A small network was shown many inputs. Here are its activations along a few directions, one row for each input.
In each table, some parts of the input vary, and every possible input appears once, in random order.
A made-up example of a description, with smaller parts first: values(2) and (point or line(11) or (line(6) and ring(8))).
Shared parts are said once, and a part with two or three values counts as separate values.
In the rows, 128 means zero.

Table:
R1: [135 162 119 223 133 165 119 110 179 169 166]
R2: [ 94  67 139 138 150 141  99 147 104  83 154]
R3: [146 186 127 172 172 194 175 113 143 146 168]
R4: [167 198 146 145 144 170 195 118 167 143 144]
R5: [152 210  90 127 144 150 180 153 198 153 132]
R6: [138  70 146  91 128  79  95 122 119 123 115]
R7: [ 58  73 135 163 147 125 112 114 141  85 130]
R8: [140 171  85 202 172 148 134 163 159 172 152]
R9: [122  48 134 122 137 110  98 136 100 121 125]
R10: [ 65  91 155 112 103 131  95 181  22  86 142]
R11: [ 89  93 123  95 145 167 125 127 117  68 153]
R12: [189 164 142 172 151 108 143  98 145 208 132]
R13: [175 172  85 154 149  89 129 136 177 216 118]
R14: [132 199  75 154 170 172 160 149 175 155 154]
R15: [179 140 130 207 155 140 149 112 124 201 135]
R16: [144  97 152  72 120  87  78 137  71 121  91]
R17: [153 160 139 222 173 170 148 127 128 162 165]
R18: [101  93 145 120 144 149  81 159  57  80 133]
R19: [164 152  74 188 152 120 134 148 155 209 121]
R20: [151  86 135  76 112  88 123 121 132  84 119]
R21: [113  91 129 100 107  76 135  87 170  89  93]
R22: [ 93 118 129  77 140 174 110 139  70  67 133]
R23: [185 183 109 155  98 116 143  82 208 174 137]
R24: [ 57 116 139  70 100 154 122 162  35  74 143]
R25: [155 113 140  56 105  96 108 134  85  83  95]
R26: [127  74 141 104 130 120  80 150  53 119 101]
R27: [109  97 164  66  79  68  92 162  35 125 100]
R28: [ 76 108 139  97 115 131 157 104 176  67 101]
R29: [188 194  74 136 138  96 158 134 190 174 125]
R30: [ 85  52 129 147 133  98 112 103 138 126 100]
R31: [ 85 128 160  47  75 132 142 170  54  67 115]
R32: [118 111 153  50  66  77 121 159  49  89 104]
R33: [116 103 143  72 119 144 144 135 138  63 127]
R34: [171 165 121 174 112 109 113  83 198 213 132]
R35: [120 130 149  53 114 151 129 148  91  61 105]
R36: [149 199 124 148 104 168 167 103 217 151 143]
R37: [101  74 139 115 122  68 109  88 157 128  92]
R38: [ 51  99 120 120 141 151 137  95 153  71 130]
R39: [203 183 131 154 139 115 173  98 158 165 138]
R40: [128 188 107 174 131 190 146  96 194 152 167]
R41: [ 91  74 152  98  90 101  92 174  17 124 111]
R42: [161 143 108 207 115 139 119  95 176 208 136]
What is each input in this table made of?
> ring(6) and (values(3) or line(4))
Changing only the ring(6) part turns R25 into R22. The same change can be made to R29. Which row results?
> R14
Changing only the ring(6) part turns R37 into R30. The same change can be made to R12. Which row results?
> R15
Change only the ring(6) part in R2. List by row number the other rows that result.
> R6, R9, R11, R20, R33
Change only the line(4) part in R2. List by row number the other rows that result.
> R7, R10, R18

Table:
R43: [148  91 152  66  86  79  97 145  73 118  91]
R44: [149 126 131 139 142  91 137 104 182 133 109]
R45: [ 69 153 121 127 145 218 131 139 145  53 166]
R46: [138  99 166 114 109 107  94 126  67 117 129]
R47: [146 160 117 144 125 107 130  90 156 172 120]
R48: [ 64  66 140  43 111 111 106 161  61  58 107]
R49: [140 152 103 175 167 147 139 127 137 160 153]
R50: [145 168 112 143 130 128 144 120 182 180 141]
R51: [161 128 112 135 117 115 124  97 162 158 112]
R52: [108 169 142  87 131 193 197 110 156  56 145]
R53: [147 145 117 169 162 147 131 148 126 164 134]
R54: [146 168 127 160 108 115 147 116 173 170 115]
R55: [104  75 138  41 103  64  92 155  66  73  91]
R56: [153 137 129 164 157 147 116 133 116 175 131]
R57: [161 109 117 133 124 101 130  99 185 146 121]
R58: [ 56  70 142 111 120 145 110 148  63  76 119]
R59: [ 93  79 162 139 121 133 110 138  67 106 146]
R60: [150 169  97 179 142 149 150 143 146 155 149]
R61: [155 168 107 162 132 134 149 133 170 161 153]
What is each input in this table made of?
> values(2) or ring(6) or line(11)
Which other rows belong to the same alternative as R48? List them by row number.
> R43, R46, R55, R58, R59

Table:
R62: [115 144 142 100 115 148 149 123 127  93 132]
R63: [150  87 143 132 118  78  95 119 101 160 106]
R64: [119 131 118  79 115 117 134 136 139  99 114]
R65: [130 103 138  87 101  83 126 108 144 110 100]
R66: [138 129 143 144 131 142 121 140  86 140 139]
R67: [117 144 141  98 114 150 144 123 128  92 133]
R68: [ 86 127 129 124 143 178 145 125 138  76 146]
R69: [136 101 141  85 103  85 125 105 145 107 101]
R70: [135 131 138 143 127 140 116 143  88 142 139]
R71: [180 194  96 186 144 138 160  98 218 195 143]
R72: [179 194  99 189 146 135 164 100 220 198 140]
R73: [122 128 122  79 120 117 138 132 139  96 114]
R74: [121 143 145  99 118 151 149 119 127  89 134]
R75: [146  90 139 132 115  78  91 122 102 161 107]
R76: [116 130 119  82 117 114 139 136 139  99 113]
R77: [138 117 121 127 133 108 110 150  97 147 119]
R78: [104 116 128 170 157 167 116 146  97 126 155]
R79: [ 83 129 124 122 138 177 140 129 139  79 146]
R80: [ 99 117 125 172 154 162 117 149  98 130 153]
R81: [132 119 119 130 131 105 111 153  98 150 119]
R82: [133 131 140 145 128 138 122 143  87 144 138]
R83: [185 193 102 189 149 138 163  95 221 194 141]
R84: [144  90 140 135 116  76  96 122 101 163 106]
R85: [132 103 137  85  99  85 121 108 145 109 101]
R86: [ 81 128 126 125 139 174 146 129 138  80 144]
R87: [101 118 123 169 153 165 112 149  98 129 154]
R88: [135 119 117 127 129 107 106 153  98 148 120]
Changing only one part turns R79 into R86. The same change can be made to R88. Which row results?
> R81
What is each input in this table made of?
> values(3) and (point or (values(2) and line(4)))
Change only the line(4) part in R78. List by row number the other rows that result.
> R63, R66, R77
Change only the values(2) part in R70. List by row number the other rows that result.
> R67

Table:
R89: [108 183 126 114 129 192 186 108 186  77 153]
R90: [165  92 139  78  77  26 100 106 133 157  74]
R91: [160 198  93 153 140 143 175 107 224 162 135]
R92: [189 138 116 203 152 105 116 115 148 218 132]
R93: [195 145 117 136 126  75 138  88 197 181 104]
R94: [109  73 152  33  94  82 101 147  63  67  92]
R95: [155 193  91 221 169 175 149 132 177 198 167]
R96: [102 178 124 180 160 227 160 134 139 112 180]
R97: [ 53  94 142  56 116 158 137 135 114  16 128]
R98: [157  87 141 145 105  52  79 132  82 193  99]
R99: [ 43  89 140 120 147 192 115 159  62  50 154]
R100: [101  66 154  97 122 110  81 173  12 103 118]
Changing only one part turns R94 into R91. The same change can be made to R100. Which row results?
> R95
What is each input in this table made of?
> values(2) and ring(6)
Change only the values(2) part in R92. List by row number the other rows that result.
> R93

Table:
R101: [ 97 153 111 126 140 167 163 112 195  90 141]
R102: [168 169 135 129 112 124 139 131 120 161 130]
R103: [ 78  63 153  46  98 100 110 128  94  43 103]
R104: [179 157 114 117 119  88 124 144 125 175 111]
R105: [ 96  98 156  48 101 120 111 167  33  68 112]
R106: [159 120 111 111 115  68 125 102 182 156  96]
R107: [119 186 109 132 143 187 163 153 138 114 155]
R108: [154 173 129 132 134 158 153 135 128 136 145]
R109: [148 133 134 125 108 104 140  89 178 139 114]
R110: [142 118 135 184 134 121 111 118 119 177 137]
R111: [154 104 112 172 142  83  98 134 124 192 116]
R112: [ 93 138 108 185 164 186 131 138 136 128 164]
R113: [ 74  45 154 100 122 120  78 156  35  79 119]
R114: [133 139 129 128 131 139 153  92 185 111 129]
R115: [128 124 130 186 157 156 122 120 127 150 151]
What is each input in this table made of?
> values(3) and (point or line(4))
Which other rows agree with R102 in the values(3) part? List them by row number.
> R104, R105, R107, R108
